Each row below holds a small network's activations on one input, seen along a few directions.
In each table, some parts of the input vary, and every possible input appears once, in random order.
A made-up example of a description, with smaller parts first: ring(5) and (point or (values(2) and line(4)) or line(9)).
Shared parts are said once, and a part with two or three values counts as separate values.

Other details of the inputs vary at random and push rows far along two fixed directions, the same in every table; ignore that.

A family of inputs:
x1: [-36 -33   8  25  -8 -14  23  -3   4 -17 -25  27  -7 -46 -12 -27]
x2: [-28 -28 -41  -1  -2  14  19 -12 -19 -30  15  13   1  -5 -14 -10]
x3: [  0  26  48  24  10 -35   9 -16  26 -19 -32  31  -5 -51  30   4]
x4: [  0   1   3   5 -12  18  11   6  -5   7  -7  -7  -4 -11 -17 -20]
x5: [  3 -27 -26 -19   0   0  -9   2 -10  17  14 -27 -10  40  -7  10]
x6: [ -1   6  22  14  12 -29  10 -19  14 -23 -17  21  10 -31   6   1]
x7: [ 24  54  17  -9 -16  10 -31  19   0  22  13 -28  39  25  13   9]
x8: [ 44  42  -4 -12  -1  45 -13   8 -19  20  14 -14   3   4   0  -2]
x9: [-19 -21   7  17  13 -35  16 -12  19  -5 -24  48 -24 -20  24  11]
x10: [-32 -52 -31  -1  13 -21  20 -21   1 -14   2  28  -9  11  -2  11]
x11: [ 38  47  -1  -9  14  20 -24   6  -4   2  16 -33  16  11   7  14]
x12: [  7  14  49  15 -12 -14  -2  -2  11   4 -44  24 -12 -51  13 -37]
x13: [ 12  11   4   7  -8   1   4  -6 -16 -14   3  24 -12 -22  14  -5]
x14: [ 40  36  -8 -19  21  17 -34  10   5  37  10 -15  -7  19  24  11]
x15: [ -7  -3  -7  -5   4   9   5   6   1  -8  16 -29  12  19 -36   6]
x16: [ 27  40  19  -9   5  12 -30  16   2  13   1 -43  10   2  -4   6]
x17: [-28 -41 -19   9 -23  -1  20  -4 -25 -30  14   7 -13   1 -21  -8]
x18: [-37 -33 -23   5 -35  10  20   8 -16 -17  20  17  27  13  -9 -13]
x19: [-27 -32 -11   0  -3  -7  10  -4 -18 -37  20 -18   2  25 -23  14]
x20: [ 46  42   2 -17  -7  25 -27   0 -20   8   6  -4  -2  -2  11 -10]
x21: [  3  30  47  18  17 -15  13 -10  40  -2 -35  25   7 -54  12   1]
x22: [-42 -57 -24  11   8 -15  15  -2  10  -3  -4   9 -11  12 -17   1]
x23: [  6  -8 -12 -13  -6   3  -6   2 -17 -17  15 -40  12  30 -25  11]
x24: [ -7 -22 -17 -14  -1  -4  -8   4  -7   8  16 -14 -21  35   1  10]
x25: [-19 -13 -26 -11 -15  -1  -5  13   3  23  18   0  18  42   7   9]
x26: [ 31  36  39   6  27  -9  -3   3  36  43 -36  26 -12 -28  35  -3]
x27: [  0 -14 -18 -16   5  16  -3   7   6  29  11 -26  -9  33 -12   7]
Each input here is: values(3) and (point or (values(2) and line(4))).
Changing only the values(3) part turns x9 into x3. The same change can be made to x26. Which row results?
> x21
Which other rows does x17 become when the values(2) part takes its other values? List them by row number.
> x13
Which other rows does x7 become when the values(3) part takes its other values? List them by row number.
> x18, x25

A family of inputs:
x28: [ 38  24  -1 -27  -7  17 -33  14 -16  34  15 -37   0  36   6   2]
x29: [ 30  29  40   2  -3  -5 -18   1   7  10 -28  -2 -10 -33  13 -18]
x30: [  2   6  -8   5   4   6   4  -8  -3 -11   2  17   9  -8   2  -1]
x31: [ 30  40   7 -17   0  26 -29  14  -6  17  17 -56  17  27 -13   4]
x32: [ 12  -2  -8 -13   9  -4  -9  -5  -9   2   6 -20  -5  18  -1  14]
x33: [  2  -4  -8  -6  -3   4 -10  15  -7  16  10 -13  -7  22  -1   1]
x34: [-22  -7  15  19   0 -21  26 -14  13 -22 -21  42  -3 -33   5  -4]
x35: [  2  -2 -11 -12  -7  -3 -14   0  -9  12  11 -10   5  22   9   4]
x36: [ 13   1 -18  -8  19   9  -4  -2   0   9  11 -11   0  13  -4  12]
x37: [-31 -39 -30   4   6 -12  10  -7  -4 -22  24  10  -1  25 -10  14]
x38: [-13  -2  13   7  -9  -6   7  11   8  -1  -5  -7  20  -2 -15  -6]
x39: [  7  13  -9  -7  -4   9  -9   2 -16 -13  17  -6   1  11   2   7]
x40: [ 27  37  30   6  10   9  -9   2  11  18 -26   3  -6 -34  13 -23]
x41: [-26 -21  19  20 -14 -25  17 -11   5 -18 -24  35   3 -36  13 -14]
x42: [ 37  29 -13 -25   2  30 -26  18  -9  40  15 -29   4  32   4   0]
x43: [-27 -44 -25   1 -20   1  19  -6 -22 -26  10   1   2  13 -23  -7]
x44: [ 25  35   2 -10 -13  20 -16   6 -10  17  15 -10   4   6  12  -2]
x45: [ 20  30  31   7  17 -14  -6   1  31  20 -33  28   1 -30  32  -1]
x46: [  8   6  -7  -5 -14  18   0   6 -16   7  12  -8  -1  10 -11  -5]
x47: [-21 -26 -50  -6 -12  23  11  -6 -23 -17  32  -2  15  24 -18   3]
x48: [ 29  16   9 -15   3   5 -27   4   1  21  -2 -28 -10  14   5   0]
x49: [-32 -20  15  20   1 -27  21  -8  24   4 -20  41  -4 -24  14  -5]
x50: [-30 -28  21  18  12 -27  13  -2  21  -4 -30  25 -19 -30   1  -7]
x51: [ 11   8  -6  -3   5  10  -5   2 -16 -12  18 -17  -7   5  -4   5]
x52: [ 27  28   9  -5 -12  20 -20  18 -17  16   6 -19  -4   7   5  -7]
x53: [ 24  35  37   6   1   1 -16  10   8  11 -26  -3 -16 -32  14 -14]
x54: [-30 -37 -32  -2   3  -6  22 -13   2 -21  17  13  -1  27 -11  18]
x55: [ 16  31  31   6   0 -14 -19  13  17  29 -20  10  -6 -17  35  -3]
x56: [-17 -14  -5   9   3  -9  11  -3  17   7 -12  25   5 -10  13  -4]
x57: [-28 -37 -26   3  -6  10  20 -12 -11 -25  15   0  -8   8 -31  -2]
x58: [  9   1 -11  -8  12  -1  -8   5  -3   2  12 -18 -11  17   0  15]
x59: [ 13  12  -8  -7   4  15   3  -5 -13  -7  15 -13  -5   6  -8   8]
x60: [-18 -16  19  17  -4 -29  17 -16   9 -29 -23  37   1 -34   9  -8]
x61: [ -1 -12  -5   0  12   4   1  -1  14  10  -9   2  -6  -4  -5  -3]
x62: [ 26  29  37  -1   8 -20 -19  -2  17  16 -25  11  -2 -15  33   2]
x63: [-10 -11   1  11  -6   3  17   2   2  -2 -16  22   3 -22  -5 -17]
x64: [ 38  42  23  -9  16   1 -15   5  12  29 -10 -12 -12  -5  19  10]
x65: [ -8   3  14   8   8  -8   8  -1  10 -14  -3 -12  17  -7 -12   8]
x66: [-15 -14  11  21  13 -14  26 -12  13 -20 -25  34  -2 -46  -2  -8]
x67: [-21 -39 -39 -10  -8  11  12   1 -12   0  28  -8  -2  41 -25   9]
x68: [-22 -36 -39  -9   4  11   9  -8  -9  -6  27 -17  -9  39 -29   9]
x69: [-38 -21  24  28  -9 -28  23  -3  13 -19 -27  47  -4 -49  14 -14]
x70: [-22 -38 -28  -2  -3  -8  21 -15 -19 -39  13  -3  -2   5 -24   5]
x71: [ 20  39  15  -7   1   7 -18   8   4   3   7 -24  26  13   4  12]
x72: [-32 -23 -33  -4 -16   8  10   2 -12 -20  30 -21  31  34 -25  13]
Changing only one part turns x52 into x51. The same change can be made to x33. Which row results?
> x58
Changing only one part turns x59 into x46. The same change can be made to x32. Which row results?
> x28
What do these inputs look like to the network?
> ring(5) and (point or (values(2) and line(4)))
Which other rows does x60 become when the line(4) part takes its other values? List them by row number.
> x30, x34, x39
Which other rows does x42 become when the values(2) part takes its other values? List them by row number.
> x63

A family of inputs:
x73: [ 12   6  -6  -9   8  -2 -10  -3  -1   6   6  -7  -2  14   8  10]
x74: [  5   5   4   5   3   1   4  -6  -1  -8  -8  12  -1 -19   4  -6]
x75: [ -6   2  14   6   3  -8   1   1  11  -1 -11  -2  10 -10  -3  -2]
x76: [-14  -6   7  12  -5  -8  13  -5   6  -8  -9  28  -1 -20   8  -6]
x77: [12  6 -7 -9 -5 10 -7 -1 -7 10  6 -1 -6 10  5 -2]
x78: [-19 -10  10  13 -10  -9   9   2   6  -3 -12  20   4 -19   5 -12]
x79: [-42 -50 -52  -6  -6   4  21  -5 -17 -29  38  -9  14  43 -32  19]
x80: [  4   1  -1  -6   5   1 -11   8   5  18   2 -16  -3  15  -1   3]
x81: [  5   2   0  -8  -1  -1 -12   5   2  14   3 -14   5  17   1   3]
x82: [ 15   5 -10  -9  -1   8  -9  -3 -10   7   6   0  -7   8   9  -1]
x83: [ 4 11 16  4  4 -7  0 -3  6 -9 -6 -4  1 -9  0  4]
x84: [10  6 -3 -9  4  0 -8 -2  2  9  6 -7 -1 16  5  9]
x85: [  0   7  10   5   8  -7   5  -5  11  -6  -8   5   4 -11   0   3]
x86: [  6   9  15   5  -8   3   2   3  -4  -4  -7   0   0 -16  -2  -9]
x87: [ 10   2  -6  -7  -1  12  -6   8  -6  17   4  -6 -10   9   0  -5]
x88: [ 6 14 -2 -5  2  2 -7  1  1  3 11 -6  6 13  6 11]
x89: [  7  11  -4  -4 -10  12  -5   7  -8   7   9  -3   5   6   4  -2]
x90: [-46 -44  -5  24  -2 -26  35 -16   7 -33 -15  50  -3 -33   0  -6]
x91: [  0   3   8   6  -3   3   7   1   2  -1 -10   8   4 -17  -2 -10]
x92: [ 11   4  -8  -8  14   1 -10   0   1  10   6  -9 -10  12   6  10]
x93: [ -3   1  10   7  -6   2   3   2   2   0 -11   5   5 -17  -2 -13]
x94: [-13 -16   8   7  -9  -9   6   1   6   5 -15  17  -3 -13   3 -13]
x95: [ 12   5  -9  -7   1  12  -7   3  -5  14   6  -3 -14   8   3  -3]
x96: [ 13  13  -5  -6  10   4  -7  -4  -2  -5   7 -12   6   6   0  10]
x97: [-38 -50 -51  -6  -2   8  23  -9 -17 -32  34 -15  15  38 -41  17]
x98: [  2   7  16   6 -10   2  -2   5  -3  -3  -8  -4   2 -15  -3 -13]
x99: [-22 -10  15  13  -1 -19   8   2  15  -4 -13  14   9 -13   4  -2]
x100: [ -9 -13   7   7  -6  -9  10  -1   6   4 -14  21  -5 -14   4  -9]
x101: [  9  12   7  -4   0   3  -5   4  -4  -3   6 -20   6   7  -8   6]
x102: [ 9 13 -5 -6  6  1 -9  0 -2 -1 11 -5  5 11  9 12]
x103: [  7   3  -3  -7   8   2  -7   7   4  17   4 -13  -6  15   0   6]
x104: [ -1   7  20   5  -1  -7  -3   4   6  -4  -8 -11   6  -8  -4  -2]
x105: [ 14   4 -12  -7   5  10  -9   1  -8  10   6  -2 -15   6   6  -1]
x106: [ -7 -12   3   4  -3  -1   1   5   4  12 -10   7 -10  -7   0 -12]
x107: [  8  11  13   3   8  -8  -2  -4   3 -12  -5  -3   0 -11   3   5]
x108: [  1   5   6   6  -1   3   6  -5   2  -5  -8  11   0 -17   1  -7]
x109: [ 16  14  -3  -4  -3  11  -6  -2 -15 -10   8 -10  -3  -2  -1  -2]
x110: [  7  12  13   4  -5   3   1  -2  -3  -8  -6   3  -4 -16   0  -7]
x111: [  9   5  -5  -7  10   3  -8   1   4  13   6 -10  -9  15   3   8]
x112: [  8   4  -1  -8   2   0  -7   3   2  13   4 -11   3  16   2   7]
What do these inputs look like to the network?
> values(2) and line(4) and line(5)
Changing only the line(4) part turns x90 into x89. The same change can be made to x96. Which row results?
> x97
Changing only the line(4) part turns x106 into x87. The same change can be made to x93. Which row results?
> x91
Which other rows does x75 become when the line(5) part takes its other values? List them by row number.
> x80, x81, x99, x104
